These are the activations of a small network on made-up records, seen along a few directions, one row for each record.
After each row come some of the record's fields: Tel, Nel, Radov, Maber, Mova, Fot.
Other fields move the rows too, some of them a lot.
In the rows, zero is written as 500.
Strong random noise was added to every row along 12 fixed directions; ignore it. To show where, here is one row again and again, with new noise each time:
[713 368 481 461 354 534 621 832 399 512 651 403 547 680 382 406 394 527
 677 528 379 425 771 304 381 404 223 592 546 170]
[317 514 457 504 651 451 480 455 617 413 644 599 288 723 322 389 566 351
 587 479 483 468 467 456 597 427 552 646 544 526]
[585 599 443 432 596 525 416 548 682 405 309 625 344 451 222 607 482 597
 431 503 406 269 316 517 513 596 462 675 692 589]
[463 316 534 468 332 546 658 220 696 450 500 377 457 535 603 553 597 413
 455 342 403 425 538 523 454 533 602 358 733 299]
[680 567 452 394 490 535 405 600 381 510 512 572 701 455 593 665 413 491
 288 622 612 486 711 423 454 538 503 472 464 554]
[412 547 355 419 522 573 490 511 533 520 404 492 429 538 521 355 353 423
 546 446 240 447 162 415 465 502 340 653 495 636]
[601 579 601 500 510 414 438 389 580 469 491 558 328 455 148 407 566 607
 520 343 496 363 413 676 469 608 566 512 628 602]
[617 441 317 471 595 562 614 666 571 307 451 514 562 510 639 490 502 582
 719 562 310 593 142 490 668 661 365 491 379 454]
[754 330 767 615 570 486 325 466 684 809 527 317 554 323 491 393 584 440
 485 226 605 595 500 452 267 648 379 353 625 503]
[464 502 513 568 791 593 473 561 617 287 481 589 345 424 340 312 631 443
 577 649 565 604 463 533 667 609 525 484 591 701]
[362 400 445 556 817 541 472 478 590 462 564 485 420 522 601 323 481 354
 553 578 494 693 290 521 632 600 576 474 389 729]
[429 357 597 653 580 252 648 334 401 646 247 645 453 352 246 656 621 678
 462 637 626 550 287 829 500 487 710 532 155 596]
[470 394 613 607 604 532 385 545 611 632 510 489 452 512 375 471 627 332
 490 479 586 491 721 323 404 395 351 565 696 390]
[324 464 461 496 475 437 464 332 483 772 200 573 504 432 470 720 420 439
 254 526 440 366 333 485 334 363 494 688 434 579]

[555 834 424 417 518 462 322 564 394 446 617 769 651 575 601 562 674 460
 574 491 655 561 389 351 620 412 458 601 357 588] : {Tel: b2, Nel: z4, Radov: s3, Maber: f2, Mova: t2, Fot: d2}
[420 308 481 629 738 379 379 488 491 552 680 401 341 656 347 620 431 676
 568 556 508 360 631 701 571 534 661 551 564 362] : {Tel: b1, Nel: z4, Radov: s2, Maber: f2, Mova: t1, Fot: d4}
[295 446 402 530 512 465 477 386 412 554 447 450 505 543 488 608 274 461
 386 504 318 402 655 586 524 425 489 475 548 396] : {Tel: b2, Nel: z1, Radov: s4, Maber: f4, Mova: t3, Fot: d4}
[535 594 459 296 340 538 564 549 450 641 334 489 485 506 465 550 175 421
 174 553 403 354 548 391 277 417 489 686 504 640] : {Tel: b3, Nel: z3, Radov: s1, Maber: f3, Mova: t3, Fot: d1}
[543 405 496 541 477 449 578 438 388 470 554 391 454 436 406 340 424 731
 630 476 375 530 349 757 506 691 579 403 419 556] : {Tel: b1, Nel: z2, Radov: s2, Maber: f1, Mova: t3, Fot: d2}
[633 477 547 441 395 673 616 504 542 392 587 348 415 497 417 263 340 550
 652 382 348 396 544 563 418 584 504 350 731 445] : {Tel: b2, Nel: z1, Radov: s4, Maber: f4, Mova: t2, Fot: d2}
[471 315 641 523 550 682 561 474 788 597 390 299 393 382 616 357 592 281
 411 478 541 569 562 302 345 511 483 457 785 540] : {Tel: b1, Nel: z3, Radov: s1, Maber: f3, Mova: t1, Fot: d1}
[779 751 449 357 418 466 314 556 411 377 558 541 649 486 509 691 381 681
 353 359 534 307 589 589 537 659 532 434 610 503] : {Tel: b3, Nel: z1, Radov: s4, Maber: f4, Mova: t3, Fot: d3}
[683 576 541 468 642 443 340 656 478 527 561 536 474 495 391 622 495 592
 348 552 692 388 708 491 497 551 610 534 562 543] : {Tel: b1, Nel: z4, Radov: s3, Maber: f2, Mova: t1, Fot: d4}
[507 596 454 296 533 510 625 425 698 435 289 658 360 445 555 602 447 442
 215 583 553 452 185 478 489 568 745 662 379 843] : {Tel: b3, Nel: z4, Radov: s3, Maber: f2, Mova: t3, Fot: d3}
[782 632 688 380 420 184 459 503 497 732 744 620 567 613 472 563 546 494
 366 273 823 605 540 477 359 517 689 524 132 602] : {Tel: b3, Nel: z4, Radov: s3, Maber: f2, Mova: t3, Fot: d4}
[661 282 400 541 541 622 579 771 377 428 555 319 664 468 631 577 243 641
 549 674 383 499 811 541 554 632 370 350 567 255] : {Tel: b3, Nel: z1, Radov: s4, Maber: f4, Mova: t3, Fot: d3}
[539 663 560 519 419 465 412 475 564 559 419 552 441 452 291 413 598 515
 609 279 433 354 372 469 388 447 321 566 636 449] : {Tel: b1, Nel: z1, Radov: s4, Maber: f4, Mova: t1, Fot: d3}
[525 370 612 491 530 378 580 453 685 641 532 520 399 552 409 544 484 460
 461 467 579 548 366 554 396 520 658 540 360 581] : {Tel: b2, Nel: z3, Radov: s1, Maber: f3, Mova: t2, Fot: d1}
[507 352 504 461 474 378 589 449 616 703 426 529 499 537 504 688 425 571
 460 503 491 498 226 484 369 518 595 624 278 497] : {Tel: b1, Nel: z2, Radov: s2, Maber: f1, Mova: t2, Fot: d2}
[387 536 426 439 347 455 663 327 506 405 520 508 462 629 630 549 582 478
 501 398 421 466 416 539 606 463 602 458 454 430] : {Tel: b3, Nel: z4, Radov: s3, Maber: f2, Mova: t3, Fot: d4}
[788 532 630 517 344 454 669 587 476 475 417 621 650 372 478 448 743 609
 689 489 639 690 318 550 477 540 481 398 230 470] : {Tel: b2, Nel: z3, Radov: s1, Maber: f3, Mova: t1, Fot: d3}
[598 504 548 601 476 430 211 573 475 797 538 371 607 522 508 576 536 505
 521 238 467 338 504 384 361 410 255 605 667 284] : {Tel: b1, Nel: z3, Radov: s3, Maber: f3, Mova: t1, Fot: d3}
[430 361 453 453 572 640 543 562 440 408 676 260 344 592 462 234 165 492
 491 499 290 448 744 597 541 615 511 417 677 527] : {Tel: b3, Nel: z1, Radov: s4, Maber: f4, Mova: t3, Fot: d3}
[550 452 578 465 294 585 722 625 585 461 560 412 382 575 403  84 576 369
 744 354 342 577 473 334 383 422 223 574 564 415] : {Tel: b3, Nel: z3, Radov: s1, Maber: f3, Mova: t3, Fot: d3}
[607 505 518 424 434 555 650 649 626 604 363 532 530 452 634 440 519 437
 535 542 494 609 171 241 389 466 355 624 311 625] : {Tel: b2, Nel: z4, Radov: s3, Maber: f2, Mova: t2, Fot: d4}
[444 646 359 446 494 431 374 568 357 617 493 556 578 584 482 511 265 499
 528 450 327 460 383 482 467 399 365 588 347 562] : {Tel: b2, Nel: z3, Radov: s1, Maber: f3, Mova: t2, Fot: d4}
[512 533 439 492 553 470 439 474 514 552 389 518 564 432 574 648 439 561
 366 493 469 486 386 602 510 591 573 509 419 577] : {Tel: b3, Nel: z3, Radov: s1, Maber: f3, Mova: t3, Fot: d1}
[402 702 412 463 627 579 292 565 376 518 546 516 461 539 454 334 379 433
 440 534 448 475 469 469 510 494 470 601 492 794] : {Tel: b1, Nel: z3, Radov: s1, Maber: f3, Mova: t3, Fot: d1}
[373 623 384 495 426 444 424 341 614 453 543 562 439 577 524 413 605 501
 724 224 293 497 122 508 574 566 334 582 566 486] : {Tel: b3, Nel: z2, Radov: s2, Maber: f1, Mova: t3, Fot: d2}
[729 912 463 301 417 574 380 677 560 179 671 683 445 588 287 357 605 496
 618 353 522 359 615 351 566 566 355 538 739 510] : {Tel: b1, Nel: z1, Radov: s4, Maber: f4, Mova: t1, Fot: d3}
[420 460 439 529 476 505 428 325 257 560 486 415 642 407 618 619 350 618
 415 594 463 441 607 726 500 543 589 360 474 500] : {Tel: b1, Nel: z1, Radov: s2, Maber: f4, Mova: t1, Fot: d3}
[506 417 518 621 466 394 621 405 494 510 471 456 464 441 453 355 580 686
 802 396 385 646 155 763 530 620 446 422 304 503] : {Tel: b3, Nel: z3, Radov: s4, Maber: f3, Mova: t3, Fot: d1}
[565 428 557 500 386 413 480 399 741 607 540 495 471 611 417 757 561 548
 459 385 512 352 520 454 376 505 486 627 618 333] : {Tel: b3, Nel: z3, Radov: s2, Maber: f3, Mova: t3, Fot: d1}
[433 311 400 591 442 391 520 358 511 650 435 355 535 549 583 694 393 680
 591 391 285 398 291 727 514 550 467 475 469 251] : {Tel: b3, Nel: z3, Radov: s4, Maber: f3, Mova: t3, Fot: d1}
[319 380 675 535 521 501 512 348 577 798 414 405 379 442 480 345 360 275
 279 433 541 556 539 446 292 443 567 545 460 665] : {Tel: b3, Nel: z1, Radov: s4, Maber: f4, Mova: t1, Fot: d3}
[450 414 456 445 648 586 571 604 650 491 337 433 354 490 624 483 418 443
 420 560 434 507 255 396 525 532 524 639 490 651] : {Tel: b3, Nel: z2, Radov: s3, Maber: f2, Mova: t3, Fot: d4}
[534 600 629 407 320 529 567 442 482 410 582 448 345 489 277 177 406 473
 466 437 464 472 677 543 413 554 494 467 603 626] : {Tel: b3, Nel: z1, Radov: s4, Maber: f4, Mova: t1, Fot: d4}
[520 520 559 504 572 549 384 545 392 499 499 547 443 380 295 424 413 531
 300 663 624 448 802 576 447 553 533 538 625 716] : {Tel: b3, Nel: z2, Radov: s2, Maber: f1, Mova: t3, Fot: d3}
[584 374 642 616 515 366 404 588 340 769 644 396 567 504 426 434 391 543
 475 449 604 574 718 554 390 529 470 466 369 421] : {Tel: b3, Nel: z2, Radov: s2, Maber: f4, Mova: t1, Fot: d2}
[451 470 426 449 454 468 388 200 656 577 570 449 593 610 759 710 397 408
 381 279 437 435 387 541 496 597 717 373 554 463] : {Tel: b1, Nel: z2, Radov: s2, Maber: f3, Mova: t1, Fot: d2}
[620 402 435 400 479 338 691 592 505 535 554 547 508 682 471 637 327 603
 536 556 502 499 362 564 499 482 711 552 134 467] : {Tel: b2, Nel: z3, Radov: s1, Maber: f2, Mova: t2, Fot: d1}
[380 415 562 749 630 600 451 511 559 512 291 458 440 270 381 343 756 545
 742 574 430 554 364 525 522 477 253 523 690 474] : {Tel: b1, Nel: z3, Radov: s1, Maber: f3, Mova: t1, Fot: d1}
[594 546 633 618 541 596 358 508 591 533 434 462 505 405 350 412 479 463
 606 340 456 429 605 507 448 523 409 354 748 423] : {Tel: b3, Nel: z1, Radov: s4, Maber: f3, Mova: t2, Fot: d3}
[804 570 690 535 758 523 334 745 711 588 364 555 460 294 263 457 525 496
 364 510 679 536 541 374 445 615 383 517 582 697] : {Tel: b2, Nel: z4, Radov: s3, Maber: f2, Mova: t3, Fot: d4}

Which values does each new row have?
[595 478 542 604 718 391 365 623 461 415 517 633 465 428 217 659 591 740
 505 634 667 518 671 698 667 660 543 513 500 521] : {Tel: b3, Nel: z2, Radov: s2, Maber: f1, Mova: t3, Fot: d2}
[600 536 613 415 391 522 616 529 596 480 465 517 404 496 334 442 524 489
 406 491 575 472 618 465 413 522 536 538 562 602] : {Tel: b3, Nel: z3, Radov: s1, Maber: f3, Mova: t3, Fot: d1}
[494 644 505 546 559 482 439 427 302 332 544 534 439 399 472 341 580 643
 578 515 569 517 411 746 652 576 674 363 502 697] : {Tel: b2, Nel: z2, Radov: s3, Maber: f2, Mova: t2, Fot: d4}
[481 652 521 361 400 677 614 504 545 387 580 543 499 495 616 161 546 285
 572 510 502 730 383 325 466 495 426 460 430 810] : {Tel: b2, Nel: z3, Radov: s1, Maber: f3, Mova: t2, Fot: d1}
[265 446 457 513 578 560 515 416 500 577 298 546 372 434 468 534 421 502
 427 735 449 455 348 510 459 400 527 685 481 678] : {Tel: b2, Nel: z4, Radov: s2, Maber: f2, Mova: t2, Fot: d4}
[532 494 498 732 885 620 230 686 477 609 237 473 486 276 400 411 493 540
 648 545 428 472 292 524 557 521 287 495 626 590] : {Tel: b2, Nel: z4, Radov: s3, Maber: f2, Mova: t1, Fot: d3}
[592 466 631 516 463 526 584 512 489 592 405 454 500 432 399 445 449 453
 502 481 553 458 593 483 341 452 540 413 513 491] : {Tel: b1, Nel: z1, Radov: s4, Maber: f4, Mova: t1, Fot: d3}
[442 352 442 535 610 550 539 568 581 477 525 387 505 517 635 462 448 431
 458 584 437 587 528 481 577 577 454 459 505 526] : {Tel: b3, Nel: z3, Radov: s1, Maber: f3, Mova: t3, Fot: d1}
[510 337 578 670 561 441 566 575 401 507 653 441 519 556 504 380 685 488
 673 536 617 602 696 530 560 428 491 388 444 301] : {Tel: b1, Nel: z4, Radov: s3, Maber: f2, Mova: t1, Fot: d3}
[661 567 589 401 388 497 483 483 350 529 564 533 588 405 449 539 407 587
 313 577 669 473 728 574 378 588 665 393 461 615] : {Tel: b1, Nel: z2, Radov: s2, Maber: f4, Mova: t2, Fot: d2}
[368 353 536 422 465 633 680 456 632 472 645 444 412 619 589 331 466 294
 510 587 517 643 549 329 439 457 565 495 504 609] : {Tel: b2, Nel: z2, Radov: s2, Maber: f1, Mova: t2, Fot: d2}
[507 358 465 476 502 423 580 704 396 696 532 471 480 625 444 501 248 581
 581 608 443 486 325 436 353 408 458 723 258 508] : {Tel: b2, Nel: z2, Radov: s2, Maber: f1, Mova: t2, Fot: d2}
[460 719 456 424 463 567 153 337 751 601 559 504 471 530 584 497 498 360
 479 177 358 401 288 330 376 564 282 647 776 628] : {Tel: b3, Nel: z3, Radov: s2, Maber: f3, Mova: t3, Fot: d1}
[389 653 470 546 377 505 486 423 484 448 502 624 552 511 513 410 645 429
 713 339 389 559 363 450 556 446 273 494 481 397] : {Tel: b3, Nel: z1, Radov: s4, Maber: f4, Mova: t2, Fot: d3}
[698 746 525 382 341 594 148 388 408 559 618 559 811 343 699 657 495 482
 280 356 646 462 767 427 381 596 450 288 738 569] : {Tel: b2, Nel: z2, Radov: s2, Maber: f1, Mova: t2, Fot: d2}
[175 471 478 692 828 537 313 425 391 572 468 495 458 408 485 382 520 416
 554 655 519 586 492 602 631 453 466 510 502 657] : {Tel: b1, Nel: z1, Radov: s1, Maber: f4, Mova: t1, Fot: d3}
[482 579 666 667 426 393 450 314 373 580 363 587 538 283 395 485 821 585
 485 411 671 579 545 666 516 478 496 374 429 577] : {Tel: b3, Nel: z4, Radov: s3, Maber: f2, Mova: t3, Fot: d4}
[621 668 502 430 427 527 371 566 427 528 584 525 552 497 476 395 448 467
 467 395 506 463 581 468 426 517 411 523 558 591] : {Tel: b3, Nel: z3, Radov: s1, Maber: f3, Mova: t3, Fot: d3}
[546 617 308 260 396 611 658 653 356 203 536 604 629 598 677 641 424 478
 372 720 512 491 742 399 639 489 551 471 417 445] : {Tel: b1, Nel: z1, Radov: s4, Maber: f4, Mova: t1, Fot: d3}
[301 670 447 433 385 524 560 320 444 384 454 602 443 485 432 410 499 453
 430 502 403 427 471 549 570 468 515 542 544 661] : {Tel: b3, Nel: z1, Radov: s3, Maber: f4, Mova: t3, Fot: d3}
